A small network was shown many inputs. Here are its activations along a few directions, one row for each input.
In each table, some parts of the input vary, and every possible input appears once, in random order.
A made-up example of a description, with smaller parts first: line(4) and (point or ring(11) or (values(2) and ring(8))).
Shared parts are said once, and a part with two or three values counts as separate values.
(in the rows, 128 means zero)

Other details of the inputs shift rows strongly along two fixed directions, in all tables alike. That doesn't count.

Table:
row 1: [ 98  97 136 154 130 132  86 162 106  62  75 144 128 136]
row 2: [190 142  80  64 117  85 205 109 130 153 241 188 174 102]
row 3: [103 100 117 127 166 108  62 144 137  74 104 146 107 113]
row 4: [208 134  85  76 148 108 203  81 135 154 212 191 209 134]
row 5: [139 162 138 112 142 181 154  99 156 206 112  67  74 164]
row 6: [ 93 100 115 126 153 103  58 155 124  84 105 150 103 118]
row 7: [192 144  85  73 135  97 213 104 101 173 222 186 199 130]
row 8: [ 90  79 125 161 142 100  78 135 108  77  86 126 125 127]
row 9: [135 198 170 144  81 178 127 124 170 202 106  51  92 122]
row 10: [ 88  98 135 155 147 154 118 141  87  58  91 151 108 136]
row 11: [131 178 168 121  80 167 164 138 171 182  97  36  91 149]
row 12: [217 138  96  95 109 121 228  92 139 116 203 189 210 124]
row 13: [ 86 104 140 145 127 127  98 167  89  66  82 134 127 128]
row 14: [132 147 146 137 107 171 166  87 162 185 124  40  68 154]
row 15: [102  92 135 156 137 131  90 160 112  62  69 145 131 129]
row 16: [140 107 104 110 162  98 130 133  86 121 151 182 166 134]
row 17: [146 154 146 135  84 150 136 106 184 196 107  27  87 158]
row 18: [154 183 162 153  99 187 127 111 196 189 106  61 107 124]
row 19: [ 77 108 127 135 173 102  84 170  74 110 102 138 121 138]
row 20: [ 90 121 151 167 130 128  73 149  95  88  99 162 136 105]
row 21: [199 138  85  67 119  86 201 102 140 151 236 195 174 106]
row 22: [126 100 109 127 121  83 148 123  86 102 165 151 160 122]
row 23: [ 81 113 150 168 148 160 100 128  92  84 114 169 120 106]
row 24: [ 75 133 154 161 129 121  86 154  87  92 107 153 136  99]
row 25: [ 81  96 121 126 170 131  93 136 112  83 120 155  77 115]
row 26: [146 159 139 114 125 163 126 116 186 214  91  55  96 159]
row 27: [ 95 113 142 173 139 133  71 147 114  86  87 163 140 103]
row 28: [ 90  93 121 136 172 115  61 154  96 100  84 151 130 144]
row 29: [ 79 107 124 123 154  94  80 172 107  94 125 137  99 110]
row 30: [202 135  78  67 125  90 198  92 156 147 225 200 182 104]
row 31: [125 164 157 133  86 136 150 122 166 200 119  14  79 150]
row 32: [145  96 101 132 135  95 144 100 117  89 159 157 171 125]
row 33: [146 188 163 151  83 183 122 119 187 201 102  63  98 131]
row 34: [138 109 121 123 116 115 156 137 100  83 140 177 171 126]
row 35: [144 154 152 134  86 144 141 110 173 197 112  25  83 154]
Description of these inputs: values(5) and (point or line(6)).
Question: List by row number the other rows that have the values(5) part in common with row 15.
Answer: row 1, row 10, row 11, row 12, row 13, row 34
Question: Change only the values(5) part in row 25. List by row number the other rows that result.
Answer: row 5, row 10, row 14, row 23

Table:
row 36: [154 163 129 114 114 156 159 100 166 189 150  93 114 136]
row 37: [134  99 100 101 149  98 136 129 100 109 156 189 154 123]
row 38: [ 46  81 157 170 134 134  91 154  86  83  44  51  67 164]
row 39: [ 64 103 138 146 167 124  37 174 122 114  43  83  64 145]
row 40: [127 115 125 147 107 107 134 132  93  89 145 170 176 112]
row 41: [124 125 127 129 135 119 139 133  98  88 145 179 170 108]
row 42: [158 167 140 124  85 142 163 113 168 181 151  91 116 118]
row 43: [127 110 111 106 148  99 130 135  93 104 161 178 149 119]
row 44: [160 167 138 127 108 162 165  99 164 187 146  98 115 125]
row 45: [ 58 105 154 153 141 117  31 169 119 108  55  80  66 131]
row 46: [120 112 110 123 127  93 129 133 106  96 163 175 156 110]
row 47: [130 154 149 133 110 163 135 128 162 160  97  92 112 135]
row 48: [168 162 140 129  88 162 174 113 158 176 131 102 136 143]
row 49: [140  93  88 105 164  88 126 126 112  98 154 166 151 130]
row 50: [ 56 118 168 176 125 138  43 169 124  91  41  84  88 118]
row 51: [174 157 142 131  93 160 166 102 169 163 127  90 131 149]
row 52: [169 145 119  95 119 141 154 102 173 183 142  86 108 144]
row 53: [123 119 112 116 142 112 133 135 100  93 162 178 153 115]
row 54: [128 121 120 130 135 116 136 133  96  91 154 185 152 105]
row 55: [132 111 113 130 136 116 138 129 106  96 144 192 152 111]
row 56: [130 114 125 150 130 127 136 122  90  94 142 178 176 122]
row 57: [141 103 110 131 143 116 133 119 115  83 146 181 152 114]
row 58: [158 158 121 103 130 131 155 107 162 200 150  86 110 145]
row 59: [133 154 133 110 132 132 125 137 152 176 125  73  91 142]
row 60: [123 116 124 139 142 121 137 119 101  97 141 184 172 112]
row 61: [139 140 133 121 124 154 123 118 174 153 112  78  94 142]
row 62: [132 107 101 108 143  71 133 135 105 113 173 167 158 117]
row 63: [ 58 104 151 156 163 136  33 155 115 114  49  88  64 139]
row 64: [166 175 147 129  85 163 175 115 150 174 142  92 135 135]
row 65: [169 161 138 120 106 158 167 100 180 168 129  92 129 137]
row 66: [126 108 105 115 144 113 133 131 110  98 151 184 154 121]
Question: What is each input in this table made of?
Answer: point or (line(5) and line(6))
Question: Change only the line(6) part in row 58. List by row number the other rows that result.
Answer: row 36, row 44, row 56, row 60, row 63
Question: Change only the line(5) part in row 50. List by row number the other rows that result.
Answer: row 41, row 47, row 60, row 65
